A small network was trained on made-up records. Each row is its average activation on records with the value named, seen along a few directions.
Values that are neighbours, or in one group, have similar rows; names and order tell nothing.
(in the rows, 500 means zero)
Random noise pushes rows far along 18 fixed directions. That doesn't count. These rows show it; they differ only by the noise:
[654 324 416 463 464 485 429 439 479 328 636 681 416 399 499 607 521 646
 340 528 419 422 461 568 647 372 574 502 414]
[502 497 700 431 203 680 558 920 571 517 443 700 516 374 674 503 555 500
 408 570 686 567 509 407 521 574 340 475 533]
[386 557 477 540 584 511 441 707 589 319 614 727 260 412 555 506 724 468
 382 602 495 687 557 279 537 475 484 470 610]
[508 512 398 459 444 617 581 483 357 234 350 469 276 360 387 531 577 548
 525 498 390 568 537 419 413 588 596 443 583]
[682 419 596 455 493 361 547 454 546 328 536 610 560 339 530 520 366 584
 532 594 449 476 477 551 618 403 317 589 398]
[637 385 420 372 507 493 497 365 319 608 526 418 309 555 624 618 412 549
 430 589 407 537 415 571 231 692 686 429 479]
[274 825 626 523 621 418 619 502 628 476 548 582 504 614 405 557 496 328
 545 559 704 612 509 559 536 497 424 526 617]
[606 385 311 466 564 320 567 316 488 368 350 433 437 368 326 545 282 557
 364 612 319 527 375 557 441 526 495 418 502]
[412 691 379 582 432 604 638 412 618 546 359 537 544 552 374 519 542 462
 219 534 661 658 307 359 674 498 492 503 586]
[506 412 688 300 622 427 614 479 616 533 565 256 576 526 491 304 521 749
 598 502 609 436 558 496 504 560 583 527 549]
[622 653 609 565 537 518 587 364 418 437 422 579 405 630 596 446 685 721
 702 646 633 460 650 406 665 229 414 905 397]
[383 541 667 380 458 190 530 487 478 512 671 635 546 629 480 338 613 424
 323 399 594 455 252 517 540 488 526 598 367]
[548 314 465 539 379 651 602 501 591 559 655 317 495 382 589 381 547 462
 390 404 423 659 319 342 418 688 364 435 380]
[654 276 845 479 463 572 363 503 405 474 809 652 533 536 650 556 619 601
 666 303 499 291 456 648 600 379 509 549 342]
[255 497 364 641 662 588 548 507 693 546 524 195 385 541 293 386 486 415
 539 574 585 555 627 564 530 445 544 355 542]
[608 543 426 543 642 578 509 279 557 610 570 554 538 491 485 579 493 608
 343 568 500 512 442 399 586 453 405 598 478]
[263 704 692 501 398 607 454 305 282 512 516 475 433 447 505 485 435 277
 619 590 530 600 349 276 593 730 467 516 436]
[367 344 633 614 635 523 402 661 404 497 537 654 534 518 408 406 641 502
 642 552 525 281 522 479 595 364 294 528 398]
[516 382 623 464 477 607 362 550 265 672 379 484 692 510 636 249 585 467
 545 574 567 403 370 238 719 541 551 486 389]
[553 670 738 566 467 656 481 413 429 647 418 511 558 586 567 437 561 382
 505 412 671 548 365 399 670 425 521 555 465]


Field VUTO:
femup: [307 265 476 432 732 553 483 615 324 594 559 464 470 518 521 339 605 535
 525 754 528 446 399 293 492 743 473 386 459]
lam: [503 416 174 608 481 241 271 610 562 501 579 753 583 554 616 721 463 530
 445 546 238 487 622 572 380 438 496 542 611]
vit: [394 320 551 578 504 710 267 394 366 654 596 385 349 463 397 523 518 637
 633 469 365 228 655 498 451 465 533 518 388]
guzud: [274 500 384 432 625 248 468 523 562 446 446 423 507 493 405 356 471 501
 418 592 456 580 452 322 500 653 570 413 615]
vubov: [528 409 626 374 629 537 507 633 465 656 367 479 507 532 622 371 465 649
 427 725 761 507 433 370 605 592 527 448 529]
kif: [282 534 672 336 169 443 516 668 484 418 404 488 394 360 420 451 347 534
 513 579 572 414 589 509 470 604 421 532 431]
komam: [423 467 509 506 620 496 578 559 481 364 411 306 279 548 360 288 669 502
 494 400 610 578 489 490 483 479 661 440 502]
mulu: [614 453 670 528 564 573 594 469 223 419 403 743 269 646 631 724 520 505
 599 671 635 569 269 569 418 577 415 493 449]
kanu: [457 404 446 566 303 632 512 462 363 349 453 503 358 434 580 455 600 446
 477 541 422 672 292 252 619 617 516 475 420]
maf: [530 469 526 693 481 421 652 243 538 357 328 503 369 620 536 720 429 663
 646 622 421 710 250 389 471 566 355 600 590]
fer: [359 568 588 515 521 700 493 480 411 778 577 679 446 658 625 588 696 640
 293 608 703 532 323 214 472 716 354 648 557]
The values of VUTO form 4 separate groups.
Which other values are in the same group as mulu? Give them in the order they are listed. -> kif, maf
Which other values are in the same group as guzud? Give them in the order they are listed. -> vubov, komam
Which other values are in the same group as vit? Give them in the order they are listed. -> femup, kanu

Field DUP:
denuk: [496 515 406 183 433 448 517 442 607 630 630 355 975 435 493 459 367 605
 365 388 503 379 524 531 548 764 681 415 648]
vud: [434 308 687 502 304 413 509 528 669 602 468 492 631 658 465 521 513 677
 386 359 568 452 247 504 614 479 609 431 605]
kug: [425 283 686 655 371 478 147 380 553 689 680 484 418 458 644 504 470 700
 542 456 277 437 454 240 544 478 412 619 426]
fiso: [ 33 593 447 679 562 303 397 525 587 377 530 593 509 617 208 514 480 339
 543 543 574 437 494 573 707 387 489 442 589]
kez: [474 396 496 740 709 695 534 578 402 557 617 563 317 761 519 454 825 294
 436 405 699 593 274 550 539 413 526 412 427]
funob: [420 464 601 602 851 709 554 536 628 552 668 440 416 557 467 576 541 311
 557 481 598 712 373 526 432 641 504 201 652]
falet: [321 676 523 482 551 354 340 548 544 660 521 397 571 564 434 488 325 270
 633 538 528 362 764 699 479 402 606 433 489]
kul: [420 427 445 737 308 479 358 561 474 646 233 417 412 525 545 316 387 401
 539 759 502 508 530 402 723 228 463 569 345]
gep: [437 522 579 564 406 697 727 553 525 694 406 422 545 497 503 593 291 308
 494 695 673 657 299 506 422 749 199 393 459]
gusa: [305 416 610 623 530 401 599 569 530 541 480 338 182 787 457 529 532 427
 660 518 611 556 437 753 275 484 610 406 485]
mobun: [502 453 699 569 443 475 556 374 481 379 194 382 317 461 247 533 383 685
 569 472 459 438 434 592 495 392 491 516 609]
taz: [667 597 346 469 307 308 372 670 320 458 499 704 360 576 757 621 493 263
 511 433 386 526 613 724 250 397 666 526 396]
nunop: [366 207 385 636 383 743 505 589 521 653 526 427 700 622 561 570 422 569
 607 737 663 439 412 549 705 641 410 386 450]
berof: [477 419 670 553 635 541 325 436 426 704 446 508 597 535 537 511 465 576
 684 524 467 356 461 412 496 500 416 508 482]
dek: [624 619 509 385 392 621 600 394 418 521 395 533 699 488 600 546 423 620
 524 636 615 456 556 489 659 519 492 642 497]
sased: [578 655 824 428 367 449 744 387 588 485 453 419 556 520 477 437 529 578
 515 236 517 596 334 478 368 565 360 658 545]
fogek: [289 727 473 553 391 399 569 463 503 391 549 488 408 744 449 533 694 479
 617 309 533 557 556 559 398 483 633 624 566]
kema: [218 477 336 438 732 468 479 493 455 461 652 134 449 412 338 157 553 330
 638 541 458 457 664 416 462 628 601 371 358]
The values of DUP form a ring.
Going along DUP from denuk by way of its neighbour mobun, in what order are vud, fiso, falet, gusa, dek, sased met? -> dek, sased, vud, falet, gusa, fiso
Which values are neighbours of berof? Give them in the order they are listed. -> taz, kema
Which values are neighbours of funob? Give them in the order they are listed. -> kul, gep
